Each row below holds a small network's activations on one input, seen along a few directions.
Each table varies a few parts of the input and shows all the possible inputs, shuffled.
Descriptions start from the smaller parts, as in this example, which fits no table here: ring(8) and (point or (values(2) and line(4)) or ring(9)).
Shared parts are said once, and a part with two or three values counts as separate values.
In the rows, 128 means zero.

A family of inputs:
r1: [108 129 214 148 126 236 106 207  90 132  95 134]
r2: [193 152  56  81 103  94  80 100 137 141 191 168]
r3: [125  69 150 147 160 201 142 150 112 125  71 125]
r4: [106 144  92 142 142  51 152  95 143 134 110 108]
r5: [143  98  82 138 115 113 141  83 138 119 180 104]
r6: [159 199  66  85 133  32  93 114 143 155 123 173]
r7: [ 43 195 220 144 107 111 127 178 118 117 144 111]
r8: [108  97 183 152 140 227 152 172 114 113  75 111]
r9: [188 110  64 100 114  86 112  73 149 142 178 142]
r10: [ 98  89 147 141 112 136 152 115 135  95 188  96]
r11: [170  79  86 145 163 178 132 117 113 147  63 134]
r12: [154 157  74 104 143  23 125  85 154 156 109 146]
r13: [218  91  68 109 163 150 105 107 122 170  61 174]
r14: [ 60 134 157 145 139  75 163 125 141 110 119 101]
r15: [ 44 162 190 150 120 101 172 144 142  97 122  88]
r16: [223 132  61  90 152 157  73 136 111 168  74 202]
r17: [ 82 149 211 139  78 171 116 168 110 101 211 104]
r18: [ 83 117 180 145  93 161 161 134 135  82 191  82]
Changing only one part turns r4 into r14. The same change can be made to r11. Which row results? -> r3
What do these inputs look like to the network? -> values(3) and line(6)
Which other rows does r5 become when the line(6) part takes its other values? List them by row number. -> r2, r9, r10, r17, r18

A family of inputs:
r19: [ 21 177 243 153 108 119 177 160 133  78 141  92]
r20: [ 86  76 186 168 111 243 125 171  88  88 173 104]
r21: [160 150  35 133 132  49 139  71 150 142 126 127]
r22: [ 42 186 216 155  82 142 141 174 126 104 186  71]
r23: [234  84  80 107 129 156  89  93 113 163 146 162]
r24: [132 167  66 117 146  33 118  86 136 156  94 140]
r25: [216  92  69  85 126 168  97  99 146 142 137 174]
r26: [ 87 141 219 160 101 236 123 203 100 116 125  94]
r27: [ 16 113 230 166 124 118 191 145 146  89 144  52]
r28: [173 128  95 111 176 113  90 145 117 180  48 189]
r29: [158 153  59  82 130  50 123 103 152 120 145 146]
r30: [202 108  38 137 159 147 126  98 126 157  70 149]
r31: [132 171  93 108 153  19  99 116 142 162 104 166]
r32: [ 65 131 244 158 125 210 163 190 106  94  80 116]
r33: [200 111  63  86 155 146 110 130 129 135  89 168]
r34: [ 41 122 183 160  91 147 145 145 113  78 235  80]
r35: [172 133  65  80  98  70 113  74 169 129 194 152]
r36: [191 125  76 103 100  56 105  68 137 150 202 140]
r37: [ 59  66 231 172 142 210 176 174 121 104  82  77]
r38: [172 125  69 121 171 128 108 114 111 173  38 162]
What do these inputs look like to the network? -> values(2) and (line(4) or line(6))
Which other rows does r20 become when the line(4) part takes its other values? List them by row number. -> r26, r32, r37
Which other rows agree with r19 in the values(2) part? List them by row number. -> r21, r22, r24, r27, r29, r31, r34, r35, r36
Which other rows does r35 become when the values(2) part takes its other values? List them by row number. -> r25

A family of inputs:
r39: [ 65 127 172 125 128  76 178 109 153  75 145 118]
r40: [ 92 172 149 180  97 128 127 120 112 149 140  90]
r41: [176 148  80 111 141  62  61  96 117 191 141 183]
r42: [ 52 120 168 139 145  55 159 130 146 111 128  83]
r43: [115 175 145 126  79 156 148 137 160 107 171  91]
r44: [223  89  17 120 143 134 119  71 114 146 135 138]
r45: [151  67 199 148 118 206 122 152 102 122 146 120]
r46: [193 145  75  49 108  88  76 111 158 146 163 179]
r47: [ 87 192 157 153 120 101 149 148 133 137  95  78]
r48: [ 57 101 160 165 124  81 140 102 124 126 175  96]
r49: [186 113  28 126 178  82 133 101 145 164  47 138]
r50: [138  79 200 111 118 215 133 157 149 112 132 124]
r51: [114  75 202 164 134 187 117 144 102 157 103 126]
r52: [ 95 136 140 123 116 208 125 181 130  87 152 122]
r53: [208  95  15  84 129 139 125  80 163 133 115 142]
r54: [196 117  31 107 155 103 148  77 148 126  60 170]
r55: [ 80 160 156 134 141 174 146 172 109  82  94 143]
r56: [ 71 132 143 176 131 178 105 166  83 129 121 122]
r57: [ 65 153 151 147 156 152 128 194 103 120  75 108]
r58: [106 123 139 158 114 200 114 176  82  97 166 118]
r59: [170 163  86  89 156  34  87 133 142 181  97 177]
r60: [180 168  90  70 134  54 101 108 144 142 109 209]
r61: [192  99  22 148 164 112 112  66 121 178  94 147]
r62: [126 163 144 160  80 149 138 131 110 119 185  86]
r63: [121 102 214 119 141 184 160 148 126 111  76 148]
r64: [ 80 104 155 110 104 110 160 120 173  84 204  96]
r65: [ 90  92 155 144 106 102 152 113 122  96 219  91]
r66: [207 138  76  84 120  83  67 100 109 158 181 173]
r67: [101 199 162 139 103 123 167 126 139 100 112 113]
r68: [105  95 208 131 156 163 144 171 121 151  59 114]
Changing only one part turns r59 into r46. The same change can be made to r68. Which row results? -> r50
What do these inputs look like to the network? -> ring(5) and (values(2) or line(4))
Which other rows does r63 become when the line(4) part takes its other values? List them by row number. -> r39, r55, r67
A walk changes only the line(4) part. It starts at r68 and steps to r57. List the rest of the walk in order. -> r47, r42

A family of inputs:
r69: [101 130 187 112 116 158 145 152 153 109 116 126]
r70: [115  82 148 132 128 149 149 129 146 119 136  95]
r71: [108 127 169 127 129 200 115 174 120 121 106 145]
r72: [ 82 115 131 137 116 104 136 122 138 113 184  93]
r73: [117 113 141 148 113 146 121 134 124 140 162  90]
r74: [ 61 162 161 138 128  83 145 151 126 104 139 101]
r75: [198 128  43  92 141 104 133  88 156 137  99 149]
r76: [104 143 152 171 118 136 138 119 113 139 123 104]
r77: [ 68 164 170 118 103 111 130 143 146 103 165 122]
r78: [121  79 132 146 139 188 119 150 115 130 127 113]
r79: [206 101  59  97 164 113  80 105 114 175  86 193]
r80: [201 105  77  84 155  73 111  85 149 164  98 175]
r81: [100 127 160 147 152 169 132 182 101 123  82 123]
r82: [ 68 145 143 159 121  93 152 108 127 111 145 107]
r83: [108 110 143 169 144 179 136 136 102 130  88 127]
r84: [201 134  70 102 136  68  85  93 128 182 123 169]
r85: [135 100 158 138 126 201 125 154  98 104 136 138]
r86: [104 163 180 129 101 155 117 156 131 131 143 120]
r87: [ 94 136 158 128 102 114 143 126 122  88 195 118]
r88: [169 138  62  93 141  26  98  82 146 155 146 171]
r89: [101 112 160 154 133 139 166 114 134 118  97 109]
r90: [ 94 129 178 132 141 129 161 159 133 111  91 104]
r91: [131 135 168 140 100 157 128 137 109 116 172 114]
r92: [205 125  25 106 150 145 101 108 121 148  86 167]
r93: [127 102 176 123 115 160 156 133 130  94 146 120]
r94: [166 162  27 101 126  56 121  85 153 129 150 147]
r95: [200 158  36 110 121 100 107  95 136 157 125 144]
r96: [ 96 160 170 149 125 126 132 164 111 132 118  98]
What do these inputs look like to the network? -> line(4) and (values(2) or ring(5))
Changing only the line(4) part turns r80 into r84. The same change can be made to r93. Which row results? -> r91
Which other rows does r74 become when the line(4) part takes its other values? List them by row number. -> r81, r90, r96
Which other rows does r84 become when the values(2) part takes its other values? List them by row number. -> r95
